Each row below is a small network's average activation on inputs in which a field has the value named, seen along a few directions.
Related values have similar rows: they may be neighbours, one step apart, or belong to one group.
In the rows, zero is written as 500.
Random noise pushes rows far along 5 fixed directions. That doesn't count. These rows show it; they differ only by the noise:
[410 390 483 488 456 390 408 503 683 579 553 476 404 515 580 495 466 430]
[475 594 564 603 526 417 530 480 478 687 629 543 487 316 443 416 514 576]
[374 661 474 657 474 442 632 525 407 596 579 460 590 426 463 537 562 554]
[323 287 588 446 439 520 458 487 594 539 396 344 480 514 584 604 542 444]
[425 588 530 553 427 484 623 492 364 428 435 457 632 551 449 621 524 487]
[628 452 684 395 462 502 488 393 395 420 398 619 508 501 401 502 423 458]
[461 456 474 471 418 544 551 450 425 460 448 584 462 588 507 548 488 398]


ZUPU, 15 values:
letu: [388 452 498 460 455 491 472 591 594 438 428 339 526 591 495 566 544 480]
zesol: [569 615 516 616 635 452 509 554 481 646 580 291 599 277 441 479 601 621]
satu: [377 625 372 646 512 558 677 572 388 541 511 490 487 542 491 529 618 614]
lubo: [349 500 365 556 483 637 652 553 469 424 485 439 549 556 549 591 599 567]
luzi: [503 276 473 299 455 571 400 472 500 212 315 342 547 715 554 621 451 394]
kek: [542 497 755 542 590 526 551 430 378 597 413 417 640 349 468 516 591 575]
nar: [402 398 573 533 557 445 319 596 706 623 499 277 545 386 605 503 490 512]
tiruk: [545 344 595 383 491 603 400 444 507 444 365 462 512 462 519 509 438 502]
suked: [559 478 470 465 519 645 538 521 377 461 381 486 522 488 536 559 549 586]
filap: [505 612 391 539 532 400 410 608 630 460 620 531 503 546 564 474 434 533]
gopi: [221 137 565 367 433 783 429 476 586 567 319 307 415 495 690 593 581 405]
sape: [654 562 534 499 565 372 429 501 598 476 553 480 518 488 405 464 493 514]
gope: [782 630 680 485 593 503 583 411 320 406 410 639 563 506 327 475 491 618]
leves: [534 508 637 421 502 639 613 468 331 399 440 441 643 449 381 507 545 574]
soru: [509 698 443 593 515 438 566 497 457 608 674 699 441 420 468 366 473 508]
A value of ZUPU combines one of 5 hidden first parts with one of 3 second parts; all combinations occur once.
suked and zesol share the first part; suked and gope share the second. Which value has the first part of gope and the second part of zesol?
> sape
letu and satu share the first part; letu and leves share the second. Which value has the first part of leves and the second part of satu?
> lubo

RUL, 15 values:
siko: [369 361 635 549 601 881 632 460 205 655 282 379 604 277 484 586 702 716]
milar: [518 457 467 498 548 584 459 548 404 609 435 398 546 407 555 545 592 506]
sef: [509 380 671 430 498 569 413 487 487 293 419 413 559 500 583 503 391 552]
gusi: [544 593 635 554 594 647 610 399 228 679 528 388 626 193 435 408 547 603]
todug: [727 529 740 415 568 334 342 539 567 456 353 438 537 474 428 517 430 459]
noket: [370 275 496 480 486 641 419 442 610 716 459 585 290 499 644 457 596 318]
kilu: [470 274 376 374 539 636 432 512 609 463 451 464 371 583 571 479 580 475]
nanom: [477 460 547 447 425 778 605 379 253 571 486 772 419 354 486 434 490 466]
vub: [584 442 562 414 419 526 558 421 422 411 520 700 336 613 370 514 520 451]
doko: [444 510 783 503 439 206 390 504 703 375 358 296 683 507 495 696 441 629]
gir: [474 515 388 527 530 417 557 572 648 454 514 434 422 659 485 534 564 544]
guv: [398 513 554 589 527 544 621 471 414 648 558 440 606 352 501 449 551 423]
zupup: [357 727 313 623 493 392 551 597 502 486 655 321 655 511 442 465 506 603]
zudos: [416 362 632 374 444 667 589 443 382 468 444 466 513 426 365 549 549 491]
luso: [543 602 520 594 553 619 631 469 326 621 458 631 470 437 495 477 564 629]
A value of RUL combines one of 5 hidden first parts with one of 3 second parts; all combinations occur once.
doko and noket share the first part; doko and sef share the second. Which value has the first part of sef and the second part of noket?
> gusi
milar and kilu share the first part; milar and todug share the second. Which value has the first part of todug and the second part of kilu?
> gir
